These are the activations of a small neural network, seen along a few directions. Each row is one input.
Each table varies a few parts of the input and shows all the possible inputs, shuffled.
A made-up example of a description, with smaller parts first: one of 8 places around a ring, together with either a single point or (one of 2 separate values, together with one of 4 places along a line) or one of 9 places along a line.
Shared parts are said once, and a part with two or three values counts as separate values.

Other details of the inputs shift rows strongly along two fixed directions, in all tables alike. That doesn't count.

A family of inputs:
x1: [  0  10 -21 -10 -13 -23 -23  57   1  -6 -16  -8]
x2: [  0   7   2   3  17  11  19 -39   0  29  22  -4]
x3: [ 16   2   8  -4  -2  -2  11   9 -10 -12 -10   2]
x4: [ 15   5  18  -7   5   8  14  15  -5 -14 -14  22]
x5: [ 27  -4  22 -24 -24  -5   4   1 -30 -22 -29  41]
x6: [-23   7 -50   3  -8 -29 -39  40  16  14  -1 -45]
x7: [-11  -6  10  14  21  14  12 -37  13  -4  16   6]
x8: [-26   0 -31  -5 -18   2 -56  33   4  42 -18 -23]
x9: [ 1  9  9 -8 -5 -6  5  9 -2  6 11 24]
x10: [-21  -4 -35  -4 -25 -10 -51  22  -1  32 -15 -31]
x11: [ -4  11 -26 -20 -10  -3 -37  34  -8  31 -32  -7]
x12: [  5 -16  30   4 -20  -7   7  11  -3 -44   2  32]
x13: [ -3 -10  25   7  -5  10   1   8   6 -19   2  24]
x14: [  2   8 -20   2  30   0  19 -41   5   7   8 -22]
x15: [-16  -7 -13   7 -24 -11 -33  50   8   2  -3 -21]
x16: [  6   9   2  -1  31  13  24 -30   3   2   0   4]
x17: [-18  18 -25  -8 -13 -21 -31  52   8  27   5  -4]
x18: [ -6 -12   4  14  12   5  16 -43   8 -11  19  -6]
x19: [ 10  -7   6   0 -15 -11   3  11  -5 -23  -2   1]
x20: [ 15   1  33 -10 -21   0  11  23 -13  -9   3  41]
x21: [ 27  -3  29 -11 -15  -6  18  23 -16 -39 -15  33]
x22: [ -6  11 -19 -11  12   7  -2 -55  -8  52  10  -5]
x23: [-13  -9 -12  20  17  12   6 -43  10  16  19 -37]
x24: [ -2 -10  22   9  -8  16  -3  16   2  -6  -1   9]
x25: [-19  -5 -18   8 -19 -12 -33  42  12   4   0 -25]
x26: [ 21   4  32 -12  -5   2  16  28  -9 -35 -19  47]
x27: [-12  -6   3  17  24  22  10 -42  14  13  17 -12]
x28: [  7   6 -10   3  26   5  24 -41   0   6   6 -20]
x29: [ 14   6  21 -11   3   0  14  20  -4 -28 -15  39]
x30: [-13  16 -35  -2   5  -1 -31  50   9  35 -15 -39]
x31: [ 24 -14  34  -2 -25  -6  17  13 -15 -44  -7  26]
x32: [ -2  10 -23   2  33  -5  18 -42   8   3   9 -18]
x33: [ -8  -8  13  14  18  20  12 -34  10   0  14   3]
x34: [  4  -5  -5  10  11   2  16 -37   0  -1  11 -25]
x35: [-18  -7 -19  10 -23  -9 -37  49  10  10  -3 -32]
x36: [ 19 -11  28  -4 -20 -14  16  10 -11 -50  -4  32]
x37: [ 10   4  26 -10 -13  -3  12  13  -9  -7   7  39]
x38: [ -3  -2 -17  10  20  -4  14 -46   7   1  16 -28]
x39: [ 14  -9   6 -14 -25 -10  -7  -9 -22 -12 -18  15]
x40: [-10  12 -15   3  23   6  11 -39   7  38  25 -15]
x41: [  1  10 -11   4  35  16  18 -35   6  19   3 -18]
x42: [ -1 -11  23  13  12  24  15 -30   5  -3  10   7]
Each input here is: one of 6 places around a ring, together with either a single point or one of 6 places along a line.
- Changing only the place on the ring of 6 turns x39 into x11. The same change can be made to x36. Which row results? => x26
- Changing only the place on the ring of 6 turns x8 into x5. The same change can be made to x7. Which row results? => x32
- Change only the place on the ring of 6 in x19. List by row number the other rows that result. => x4, x15, x21, x27, x40
- Change only the place on the ring of 6 in x34. List by row number the other rows that result. => x2, x3, x23, x24, x30

A family of inputs:
x43: [  8   4  28   4 -18  -3  -1  47  -7 -12   1  23]
x44: [ 13  -8  17  10  17   0  33 -36   2 -18  24  -1]
x45: [  3   0  11  11   5  -2  33 -46  -5 -13  11   3]
x46: [  8  -8  16 -10 -18  10  -5  41   5  -9  -5  26]
x47: [  8 -13  26   9   2  13  15 -47  -6 -25   2   6]
x48: [  7   0  -4 -13 -22 -20  -1  24   1 -16   2  12]
x49: [-19   7 -22  -3   5  -4 -25  -3   2  29   1  -4]
x50: [ -3  -6  17   7 -14  13  -3  33  -1  -2  -9  11]
x51: [  6  -3   6 -12 -23  -6  -9  21 -16   8  -6  16]
x52: [  9 -13  15  14   5  11  18 -54  -6 -11   4  -8]
x53: [ 16 -19  23  -4 -17   3  11  22   3 -40  -3  26]
x54: [-12   2 -10   9   2 -16 -17  30  15 -10   8  -7]
x55: [ 22  16  15  -4  37  14  38 -33  -3  -4   3  14]
x56: [ 13  -3  30  -5 -27   1   5  14 -25 -12 -10  36]
x57: [ 19 -16  24 -10 -30 -13   7  14 -22 -32  -8  29]
x58: [  2  22 -17 -14  21  -3  12 -13  -3  23 -11  -3]
x59: [-23   7 -29   4   4 -17 -14  -1  13   9   4 -16]
x60: [  3   2  26   6  23  11  24 -31   7 -10  21  32]
x61: [-12  -3  -4  -4  -8   2 -36  16   6  16  -9   5]
x62: [ -8  -5  21   3 -12  16  -7  35   1  -9  -9  15]
x63: [  3  -9 -19  -5 -15  -8 -26  13   7   3  -2 -20]
x64: [  2   0  17  17  23   6  29 -38   3 -22  22  -4]
x65: [ 16   4  16  -4  32  27  37 -37  -2  -5 -11  17]
x66: [ -4   4 -27   4  12 -12  -9   8  19   8  22 -32]
x67: [  4   5  35  -7 -24  -1  10  22 -15 -21  -7  42]
x68: [-12  -6 -11   2  -1   9 -12  24  10  23   0 -15]
x69: [-23  -3 -10  10  25  19  -4 -19  20  21   7  -6]
x70: [  5  11 -29  -8  22  -6   5 -25  -8   7 -11 -20]
x71: [  7  16 -18   3  32  -4  13  -9   7  -2   0 -26]
x72: [  1   1  20   1  10  15  21 -49 -16   0   8  18]
x73: [ 11  -1   1  -6   1   1   2  33   0 -25 -27   1]
x74: [-17 -11  -8  13  16   7  -2 -12  19  -8   3 -10]
x75: [ -1   9 -39  -2  18  -2 -17 -13   5  19 -17 -44]
x76: [12  5 11 -9 -8 -4 -3 36  5 -3 12 19]
x77: [ -1   0 -17 -10  -8   3 -28  10   6  28   1 -13]
x78: [  2  -5  27  -5 -26   8 -20  28 -11  -8 -15  20]
x79: [ -5  -4 -11  -4 -10   3 -25   9   0  31  -3 -20]
x80: [  8  -7  26  -2 -31   5 -16  29 -14  -3 -16  18]
x81: [ -1   7  21   3  -8   1  -5  39  -1 -10   5  16]
x82: [-26  15 -27  -1  10  -7 -16  -3  13  33   7  -8]
x83: [  2  -4   1  -6 -23 -20   1  22  -5 -11  -2   4]
x84: [ -5   6 -10   7  22   3   7 -16  10  29  24 -21]
x85: [  3  16 -23 -13   0 -20  -4  25  -3  -2 -21 -10]
x86: [ 16 -10   2  -6   7   0  24 -50  -8 -14  15  11]
x87: [-10 -10  -9   2 -11  -9 -33  15   8  -5 -10  -7]
x88: [-15   8 -12   9   3  -7   6 -17   4   0   7 -18]
x89: [ -4  22 -41 -12  22  -1 -11  -8  -5  40 -13 -24]
x90: [-15 -11 -27  12   8   1  -8   2  16  14   6 -42]
x91: [  2   6  18   5   7   8  33 -45  -8   6  11  16]
x92: [ -5   4  -9  21  14  -5   8 -12   9   2  18 -29]
x93: [  7  -8  11  10   4   2  26 -50 -15 -13   7   2]
x94: [ -9 -11   9  10  -9   5  -5  27   5 -23  -7  -5]
x95: [  6 -16  24  14 -14   6  12  15  -2 -32  -7  10]
x96: [  1  15 -28 -10  16   7 -18  -3   0  33 -20 -24]
x97: [  1   4 -17 -16 -14  -7 -21  20  -5  21   1   3]
x98: [-13   9 -21  -5  -2  -8  -6   3   4  35   8 -16]
x99: [-10   0  -8   2 -18 -12 -19  22  -9  -7  -8 -10]
x100: [ -7 -10 -25   4  -2  -5 -21 -10   6  19   1 -42]
x101: [ 14   4  16 -13   5   5  32 -39  -2  -1  16  31]
x102: [ -3  -7   3  -5 -18 -16 -17  21  -8 -22 -11  21]
- Changing only one part turns x61 into x80. The same change can be made to x74. Which row results? => x95
- Changing only one part turns x82 into x58. The same change can be made to x49. Which row results? => x89
- What is each input in this table made of? => one of 2 separate values, together with one of 5 places around a ring, together with one of 6 places along a line
- Change only the place on the line of 6 in x100. List by row number the other rows that result. => x47, x52, x63, x75, x87
- Change only the place on the ring of 5 in x57. List by row number the other rows that result. => x44, x83, x90, x100

A family of inputs:
x103: [ -5  -4   2   1 -20  -8 -19  46   3  -9  -6   1]
x104: [  1   2  -1 -11 -23  -8 -22  39  -7   4 -15   9]
x105: [12  2 21 -7 -1  6 15 -4 -9 -9 -3 29]
x106: [  2  10 -23  -8   5 -11  -7   9  -1   8 -10 -17]
x107: [  2   8   2 -10 -15  -6 -15  48  -3   2 -12  14]
x108: [ -8   4 -21   1  19   6   2 -46   2  29   8 -22]
x109: [ -6   3 -26  10  26  -3   9 -34  11   6  11 -36]
x110: [-14  -3 -16   5 -13  -8 -26  30   7   8  -2 -21]
x111: [-15   3 -18   6  -5  -6 -23  35  12  11   1 -22]
x112: [ 24  -5  44 -11 -10   8  26  -7 -18 -30  -7  53]
x113: [ 15 -14  38   4  -4   9  27 -23  -8 -34   5  32]
x114: [ -1 -10   6   8   3   5   9 -29   1  -7   9  -4]
x115: [ -6   6 -16   1  23   9   7 -44   3  26   9 -16]
x116: [ -1  -2   8   9  15   8  16 -21   7  -5  13   0]
- Changing only one part turns x116 into x107. The same change can be made to x111. Which row results? => x105
- What is each input in this table made of? => one of 2 separate values, together with either a single point or one of 6 places along a line
